These are the activations of a small network on made-up records, seen along a few directions, one row for each record.
Each row is followed by the record's values for the fields D, J, N, C, E, K, S.
A field that a record lacks is written absent.
The largest differences between rows may come from other fields.
(in the rows, 500 means zero)
Random noise pushes rows far along 3 fixed directions. That doesn't count. These rows show it; they differ only by the noise:
[418 460 396 409 554 367 645 471 651 644 580 377 370 436 618 573 544 491
 530 390 518 476]
[505 493 725 633 515 562 519 747 511 463 615 610 485 553 315 348 412 648
 444 717 428 666]
[625 483 763 606 555 636 529 880 460 389 420 629 481 525 176 388 390 660
 451 823 539 643]
[198 484 725 676 546 647 289 662 546 276 762 874 576 565 418 408 365 578
 560 602 556 560]
[415 477 633 569 548 548 489 671 551 441 596 625 477 513 403 448 432 581
 509 608 527 567]

[758 500 384 347 577 333 752 564 505 640 317 238 418 440 466 615 542 592
 461 570 512 452]
D=d1, J=absent, N=absent, C=c1, E=e4, K=k2, S=absent
[590 465 486 478 511 558 537 630 473 465 276 480 473 416 349 568 500 461
 537 554 642 505]
D=absent, J=j1, N=n3, C=c1, E=e4, K=k2, S=s2
[509 473 404 453 571 417 505 483 534 507 480 395 497 449 546 661 481 491
 530 498 573 419]
D=absent, J=j3, N=n3, C=c4, E=e6, K=k1, S=s2
[471 600 472 575 242 413 390 136 407 511 718 454 629 719 669 367 506 526
 427 403 229 513]
D=absent, J=j2, N=n4, C=c1, E=e4, K=k2, S=s2
[523 441 467 441 588 553 530 667 515 426 289 538 477 377 378 642 474 440
 569 548 730 441]
D=absent, J=j1, N=n3, C=c1, E=e5, K=k1, S=s2
[485 542 406 483 399 543 413 317 430 485 348 453 541 506 552 544 550 386
 516 393 531 448]
D=absent, J=j3, N=n4, C=c3, E=e2, K=k2, S=s2
[224 502 535 617 448 540 384 398 566 529 741 647 514 503 597 390 536 428
 530 359 425 590]
D=d6, J=absent, N=absent, C=c2, E=e1, K=k2, S=absent
[760 500 422 373 610 338 778 628 499 684 340 192 382 407 449 623 480 618
 439 606 454 500]
D=absent, J=j3, N=n2, C=c3, E=e7, K=k2, S=s1
[636 494 451 442 490 572 431 461 410 403 282 504 536 495 447 554 535 448
 509 485 642 385]
D=d4, J=absent, N=absent, C=c4, E=e6, K=k2, S=absent
[711 474 486 449 363 614 500 397 428 536 199 425 431 519 425 412 606 371
 486 494 554 573]
D=absent, J=j2, N=n2, C=c4, E=e8, K=k2, S=s2
[328 443 296 476 461 353 581 295 640 735 656 328 414 406 735 528 626 367
 495 205 437 517]
D=absent, J=j1, N=n3, C=c2, E=e1, K=k2, S=s2
[436 490 532 477 623 486 507 601 552 446 585 611 506 465 490 555 467 547
 549 539 565 464]
D=d1, J=absent, N=absent, C=absent, E=absent, K=absent, S=absent
[403 519 639 686 304 656 307 390 458 442 572 636 568 613 492 253 543 401
 460 453 411 633]
D=absent, J=j2, N=n3, C=c2, E=e1, K=k2, S=s2
[528 526 673 707 476 387 623 607 543 717 928 423 465 587 490 204 462 692
 322 611  73 780]
D=absent, J=j4, N=n1, C=c4, E=e6, K=k2, S=s1
[332 472 422 473 622 353 539 481 628 580 771 481 482 428 648 605 469 538
 537 403 480 447]
D=d2, J=absent, N=absent, C=c4, E=e6, K=k1, S=absent
[627 574 526 567 384 406 511 400 423 536 587 417 591 631 515 394 486 605
 409 585 281 569]
D=d3, J=absent, N=absent, C=c1, E=e4, K=k2, S=absent
[343 492 370 400 650 389 488 418 585 463 614 542 509 437 660 686 481 500
 610 382 619 347]
D=d1, J=absent, N=absent, C=c3, E=e7, K=k2, S=absent
[308 474 442 494 626 390 475 434 604 522 765 545 502 466 675 552 500 519
 537 388 492 436]
D=d1, J=absent, N=absent, C=c4, E=e6, K=k2, S=absent
[322 473 547 584 382 745 247 380 472 346 437 746 544 508 481 398 565 283
 592 362 642 531]
D=absent, J=j2, N=n3, C=c4, E=e8, K=k2, S=s2
[317 426 268 323 610 440 517 410 663 544 398 428 388 353 668 787 551 339
 655 286 749 297]
D=absent, J=j1, N=n1, C=c2, E=e3, K=k1, S=s2
[763 516 421 369 453 375 677 471 442 601 313 267 469 514 464 540 534 548
 439 589 449 459]
D=d4, J=absent, N=absent, C=c2, E=e3, K=k1, S=absent
[490 465 495 470 529 649 484 603 475 511 294 528 423 408 430 547 511 397
 522 486 623 497]
D=absent, J=j1, N=n2, C=c3, E=e2, K=k2, S=s2
[692 501 545 485 498 552 588 658 441 517 262 442 455 455 298 499 508 525
 490 639 561 571]
D=d6, J=absent, N=absent, C=c1, E=e4, K=k2, S=absent
[291 505 607 586 534 609 347 548 515 388 661 768 543 515 503 413 469 482
 532 485 531 525]
D=d5, J=absent, N=absent, C=c3, E=e2, K=k2, S=absent
[760 451 413 296 697 499 691 725 496 501  71 372 386 332 340 696 542 484
 530 603 764 363]
D=d1, J=absent, N=absent, C=c2, E=e1, K=k2, S=absent
[366 551 513 583 446 466 379 358 485 465 728 545 607 593 604 496 459 537
 473 468 373 493]
D=absent, J=j3, N=n4, C=absent, E=absent, K=absent, S=s2
[257 488 447 505 537 428 422 408 584 470 725 616 538 494 630 578 455 498
 594 413 520 449]
D=d6, J=absent, N=absent, C=c1, E=e4, K=k1, S=absent
[576 507 582 585 520 458 516 622 499 526 572 402 511 528 443 498 446 609
 415 624 397 573]
D=absent, J=j3, N=n3, C=c4, E=e6, K=k2, S=s2
[547 514 442 519 494 394 552 442 502 602 579 330 480 512 565 504 532 531
 440 497 346 558]
D=absent, J=j3, N=n1, C=c4, E=e8, K=k2, S=s2
[495 508 459 514 403 549 354 285 427 419 459 509 576 582 576 493 521 435
 504 408 512 423]
D=absent, J=j2, N=n4, C=c4, E=e6, K=k2, S=s2
[326 530 754 769 268 780 201 403 442 379 606 799 579 653 443 139 509 394
 467 486 414 727]
D=absent, J=j2, N=n2, C=c3, E=e2, K=k2, S=s2
[202 477 371 452 578 427 427 325 621 488 649 562 495 464 735 656 509 433
 588 295 589 370]
D=absent, J=j3, N=n2, C=c1, E=e5, K=k2, S=s1
[441 464 430 429 474 660 384 424 509 362 272 632 491 462 509 564 560 307
 614 384 765 394]
D=absent, J=j2, N=n1, C=c3, E=e2, K=k1, S=s2
[528 469 283 284 547 445 592 396 541 523 262 382 431 391 579 740 553 402
 591 324 730 279]
D=absent, J=j4, N=n4, C=c1, E=e4, K=k2, S=s1
[603 544 415 433 517 243 733 443 563 724 645 264 441 512 612 495 530 623
 429 513 301 547]
D=d1, J=absent, N=absent, C=c1, E=e5, K=k2, S=absent
[509 494 336 430 521 203 702 308 609 794 738 179 431 478 752 546 554 567
 402 338 274 476]
D=absent, J=j3, N=n4, C=c4, E=e6, K=k2, S=s1
[453 492 468 489 517 425 574 507 571 584 543 412 444 477 534 522 518 531
 493 476 468 521]
D=absent, J=j3, N=n1, C=c2, E=e3, K=k2, S=s1
[647 556 516 517 418 413 548 445 448 574 448 328 510 583 491 437 526 569
 414 591 361 537]
D=d3, J=absent, N=absent, C=c2, E=e3, K=k2, S=absent
[722 514 566 478 493 616 563 696 415 423 163 480 458 472 269 488 489 500
 502 670 600 531]
D=absent, J=j2, N=n1, C=c1, E=e4, K=k2, S=s1
[367 469 263 296 587 339 608 330 660 632 564 404 394 385 766 694 605 382
 602 230 602 336]
D=d5, J=absent, N=absent, C=absent, E=absent, K=absent, S=absent
[665 572 451 509 427 251 680 414 496 692 641 195 476 600 604 432 527 637
 376 564 168 583]
D=absent, J=j3, N=n1, C=c1, E=e4, K=k2, S=s1
[571 496 589 532 582 444 677 698 552 615 612 439 436 484 414 416 454 623
 443 643 348 615]
D=absent, J=j4, N=n1, C=c2, E=e1, K=k1, S=s1
[393 464 438 459 439 597 363 357 511 416 371 570 496 505 569 511 566 341
 565 356 658 419]
D=absent, J=j2, N=n1, C=c2, E=e3, K=k2, S=s2
[589 492 517 524 522 634 377 561 424 340 273 545 532 492 364 577 506 453
 534 584 654 466]
D=absent, J=j3, N=n1, C=c4, E=e8, K=k2, S=s2
[806 602 559 569 312 388 644 437 391 677 482 240 511 635 430 299 550 626
 333 654 170 694]
D=d3, J=absent, N=absent, C=c1, E=e4, K=k2, S=absent

Here are new rows. What are their fields?
[656 565 681 621 339 600 443 548 336 435 432 552 585 630 307 285 478 579
 399 697 352 641]
D=d4, J=absent, N=absent, C=c2, E=e3, K=k2, S=absent
[483 473 504 558 504 448 516 554 495 503 546 463 520 479 442 522 443 555
 498 557 480 560]
D=absent, J=j1, N=n3, C=c1, E=e4, K=k2, S=s2
[461 536 610 650 290 660 251 303 374 386 535 638 618 646 500 285 500 419
 458 450 417 559]
D=absent, J=j2, N=n4, C=c4, E=e6, K=k2, S=s2
[381 518 566 571 386 593 358 369 498 436 622 646 551 581 562 370 518 414
 498 405 452 547]
D=absent, J=j2, N=n4, C=absent, E=absent, K=absent, S=s2
[356 481 419 447 541 294 668 445 655 701 761 379 389 465 695 481 530 535
 498 372 358 526]
D=absent, J=j4, N=n1, C=c2, E=e3, K=k2, S=s1
[293 522 620 614 496 576 348 515 518 390 688 732 562 547 519 402 459 508
 523 499 482 520]
D=d5, J=absent, N=absent, C=c2, E=e1, K=k2, S=absent
[556 445 431 413 602 414 710 586 592 681 499 340 339 378 544 518 558 481
 470 422 496 511]
D=absent, J=j4, N=n1, C=c4, E=e6, K=k2, S=s1
[468 509 258 327 591 188 697 315 609 670 618 250 441 450 739 693 530 561
 546 375 444 372]
D=d1, J=absent, N=absent, C=c1, E=e4, K=k2, S=absent
[691 496 289 346 456 262 729 288 540 771 501 151 415 475 674 536 616 483
 435 363 361 461]
D=d4, J=absent, N=absent, C=c4, E=e6, K=k1, S=absent
[630 498 373 354 532 470 582 466 472 528 269 369 471 448 517 608 548 451
 489 446 594 382]
D=absent, J=j3, N=n4, C=c3, E=e2, K=k2, S=s2
[430 472 541 524 526 711 397 628 455 392 346 679 505 440 391 537 454 423
 559 518 660 482]
D=absent, J=j1, N=n2, C=c3, E=e2, K=k2, S=s2
[531 509 646 550 650 592 432 734 435 289 455 685 572 492 305 537 377 623
 546 719 621 484]
D=d1, J=absent, N=absent, C=c3, E=e7, K=k2, S=absent
[777 532 282 347 360 304 767 257 506 826 305  59 370 465 630 480 688 407
 394 332 352 494]
D=d4, J=absent, N=absent, C=c2, E=e1, K=k2, S=absent
[478 479 355 415 429 448 531 336 530 574 390 353 442 472 600 578 606 376
 531 351 549 444]
D=absent, J=j2, N=n3, C=c2, E=e3, K=k2, S=s2
[718 538 713 681 339 632 399 557 326 427 485 542 575 669 325 212 487 553
 362 692 298 688]
D=absent, J=j2, N=n1, C=c4, E=e6, K=k2, S=s2
[756 519 543 524 425 476 578 492 412 607 440 353 486 547 428 352 549 541
 365 578 343 596]
D=d4, J=absent, N=absent, C=c4, E=e6, K=k2, S=absent
[536 465 564 536 530 622 453 622 467 462 408 592 485 458 361 466 518 484
 504 555 581 562]
D=d6, J=absent, N=absent, C=c4, E=e8, K=k2, S=absent
[642 479 322 328 486 555 498 388 439 467 162 429 477 424 499 636 615 344
 553 369 713 336]
D=d4, J=absent, N=absent, C=c4, E=e8, K=k2, S=absent
[231 487 342 415 504 607 270 262 522 340 431 704 550 443 679 627 563 258
 652 203 759 276]
D=d4, J=absent, N=absent, C=c3, E=e2, K=k2, S=absent
[355 559 726 707 392 608 235 480 364 266 718 789 705 693 416 309 369 620
 474 667 364 568]
D=d4, J=absent, N=absent, C=c2, E=e3, K=k2, S=absent
[455 549 538 574 485 477 482 509 498 492 665 534 553 571 551 412 471 564
 460 540 356 544]
D=absent, J=j3, N=n1, C=c3, E=e2, K=k2, S=s1
[504 452 381 400 536 532 530 475 538 564 290 412 380 401 539 615 587 358
 560 385 628 434]
D=absent, J=j1, N=n2, C=c2, E=e1, K=k2, S=s2
